A small network was shown many inputs. Here are its activations along a few directions, one row for each input.
Each table varies a few parts of the input and shows all the possible inputs, shuffled.
A made-up example of a description, with smaller parts first: line(4) and (point or ring(11) or (values(3) and ring(5))).
Shared parts are said once, and a part with two or three values counts as separate values.
In the rows, 128 means zero.

Other details of the inputs shift rows strongly along three fixed directions, in all tables alike. That doesn't count.
To show where, the next rows are all for the same input, with only those details redrawn:
[116 117  51 146 112 128 128 110 119 134 123 123]
[101 123 136 162 109 127 157 183  98 136 104 102]
[175 120 154 129 130 165 133 124  98 121 122 107]
[135 143 142 121 147 118  83  92 149 116 162 158]
[176 120 154 129 130 165 133 124  98 121 122 107]

A family of inputs:
x1: [ 56 143 128 127 120  75 117 142 163 128 114 157]
x2: [ 85  93 138 124 120 137 163 190 106 176 129  89]
x3: [142 156 139  91 143 106  98  95 157 127 148 163]
x4: [135 135 141 100 136 124  93 100 159 115 155 176]
x5: [137 151 142 128 151 123 100  87 163 122 165 159]
x6: [116 117  51 146 112 128 128 110 119 134 123 123]
x7: [116 126  46 132 125 126 140 113 135 118 107 116]
x8: [116 158 225 102 140 116 128 165 141 109 127 139]
x9: [ 97 123 139 141  91 128 161 182  95 142 104 110]
x10: [174 118 157 123 142 158 139 117 115 113  93 103]
x11: [163  90 154 111 159 174 136 132 109 156 147  86]
x12: [178 111 154 124 144 154 149 121 104 107 109 113]
x13: [114 125  55 133  98 135 149 105 130 146 125 132]
x14: [ 44 142 211 144 118  69 156 218 132 125 113 146]
x15: [184 125 156 106 109 154 146 125 114 131 121 104]
x16: [ 73 149 122 152 122  68 117 152 168 134 144 143]
x17: [120 108  48 146 119 133 134 119 132 127 117 133]
x18: [146 155 136 111 161 105  95  96 161 121 149 155]
The inputs of x5 and x13 match in every part but one. If x16 is changed in the same way as x5 into x13, which row does it become?
> x15
What is each input in this table made of?
> values(2) and (point or ring(8))
Which other rows does x14 become when the values(2) part takes its other values? List them by row number.
> x12

A family of inputs:
x19: [113 124  57 185 101 125 171 147 114 126  80  81]
x20: [ 81 120 137 120 133  98  98 123 170 120 160 190]
x21: [ 97 154 132 151 132  89  87 123 164 129 183 160]
x22: [ 92 163 130  99 140  72 110 120 172 102 130 178]
x23: [124  99  69 123 164 117  85  76 132 132 148 130]
x24: [ 90 106 112 123 126 148 139 145 123 136 113 123]
x25: [154 147 204 106 120 145  82 113 117 111 153 159]
x26: [176 160 191 128 173 124 103 121 148  91 142 136]
x27: [110 107 112 112 104 127 166 144 130 140 123 134]
x28: [178 116 171 132 155 192 151 142 105 135 129  74]
x29: [112 125 111 115  88 124 152 143 114 139 124 130]
x30: [134 105  18 126 107 131 152  95 147 159 132 131]
x31: [152 164 241 133 132 122 155 172 132 121  97 109]
x32: [ 61 150 172 133 138  99 146 188 158 162 134 125]
x33: [105 109  53 148 101 128 169 162 100 112  61 114]
x34: [ 83 138 137 123 117  96  84 121 154 119 161 186]
x35: [123 131  49 148 104 116 185 163 116 139  70  97]
x36: [175  76 122 158 120 191 184 149  67 132 100  86]
x37: [143 135 186 142  97 141 177 198  96 154 111  94]
x38: [214 109 134 119 153 178 120  79 133 121 163 122]
x39: [119  96  74  94 146 119  85  83 141 129 136 140]
x40: [216 148 138  97 116 169 107  74 115 139 150 123]
x41: [ 87 142 136 152 136  92  83 116 145 122 174 177]
x42: [196 110  87 145 133 176 137  69  95 101  92 103]
x43: [203 136 143  81 131 160 128  59 131  98 108 129]
x44: [119 134 242  93 141 150 158 180 120 135 122 111]
x45: [ 75 140  83 169 105 101 100 125 116 135 147 149]
x46: [ 56 127 175 106 133  74 135 188 139 147 124 122]
x47: [ 38 114 121 178 132 116 158 195 112 148 112 109]
x48: [213 141 136 124 127 176  95  74 108 122 162 114]
x49: [127 139 190 123  78 144 170 191  76 140 103  98]
x50: [134 112  66 122 161 114  88  83 151 139 158 114]
x51: [166 148 195 129 177 127  99 114 130  84 132 153]
x52: [ 84 150 139 130 131  85  91 108 171  96 123 178]
x53: [127 103  17 110 128 115 129  95 138 167 121 100]
What is each input in this table made of?
> ring(5) and (values(2) or line(5))
The inputs of x26 and x22 match in every part but the ring(5) part. If x50 is changed in the same way as x26 into x22, which row does it become?
> x46
Which other rows agree with x31 in the ring(5) part? List them by row number.
> x30, x32, x35, x37, x40, x53
Which other rows does x33 become when the values(2) part takes its other values? List them by row number.
> x52
Which other rows does x29 become when the line(5) part takes its other values? List them by row number.
> x27, x44, x46, x49

A family of inputs:
x54: [ 84 141 122 140 106  99 147 170 133 152 134 126]
x55: [143 149 192 107 145 128 127 143 140 135 145 129]
x56: [129 102  28 109 124 138 125  82 141 141 128 127]
x57: [ 70 128  95 145 132  81 119 141 152 144 131 126]
x58: [125 125 198 106 149 139 119 139 128 127 142 137]
x59: [179 115 182  90 154 155 122 113 133 124 138 121]
x60: [103 142 121 138 165 104  77 100 165 121 174 163]
x61: [ 82 137 120 134 123  96 150 171 142 151 123 120]
x62: [ 91 108 166 133 127 129 160 186 109 141 107 109]
x63: [112 166 127 126 141  92  93  89 177 101 141 178]
x64: [112 167 128 128 135  93  92  89 174 102 146 180]
x65: [137 127  25 120 115 129 121  76 128 110 104 140]
x66: [103 119 158 106 155 107 104 120 154 128 150 153]
x67: [105 128 166 157 106 122 147 184 101 147 119 101]
x68: [113 146 123 102 154  85  95 100 182 135 166 161]
x69: [121  98  31 113 117 146 121  76 125 140 135 135]
x70: [164 109  96 131 122 169 150 120  94 141 105  80]
x71: [141 134 192 145 150 137 109 142 123 121 157 131]
x72: [143 101  52 148 139 150 133 105 116 133 123 106]
x73: [ 66 116 127 140 110 110 139 165 122 144 131 134]
x74: [186 144 183 107 131 150 114 109 112  94 122 139]
x75: [107 138 161 137 112 123 166 190 114 150 118 104]
x76: [112 162 127 125 145  88  95  90 181 101 138 176]
x77: [ 86 143 123 151  96  93 136 166 119 117 106 144]
x78: [180 122 185  99 131 162 115 113 120 129 151 132]
x79: [175 110  94 122 118 153 159 121  95 108  76 100]
x80: [192 140 183 114 148 143 129 103 135  95 112 130]
x81: [ 78 153  96 158 102  86 131 135 150 116 117 155]
x82: [164 110  97 133 115 170 149 119  90 142 109  82]
x83: [ 68 137  96 152 113  90 114 140 141 146 142 133]
x84: [158 154 117 120 127 117  88  59 160 101 149 177]
x85: [147 102  54 157 117 152 127 104 105 137 136 115]
x86: [164  99  98 118 104 175 157 125  95 142 114  96]
x87: [ 95 110 169 141 105 131 155 186  98 145 119 117]
x88: [178 129 183 108 157 153 112 108 125 125 136 110]
x89: [112 134 163 142 101 120 163 191 110 153 122 109]
x90: [ 81 147 122 147 107  96 139 166 123 114 101 139]
x91: [175 125 183  92 148 164 119 114 128 125 142 125]
x92: [176 126 184  94 142 166 118 113 125 125 147 127]
x93: [171  91  92 147 141 167 152 125  96 130 110  84]
x94: [142 106  53 152 128 155 130 104 109 134 131 110]
x95: [107 137 161 142 118 114 159 186 109 112  80 115]
What is each input in this table made of?
> line(6) and (values(2) or line(5))
The inputs of x89 and x55 match in every part but the line(6) part. If x67 is changed in the same way as x89 into x55, which row does it become?
> x70
Which other rows does x80 become when the values(2) part takes its other values? List them by row number.
> x79
Which other rows does x77 become when the values(2) part takes its other values? List them by row number.
> x84
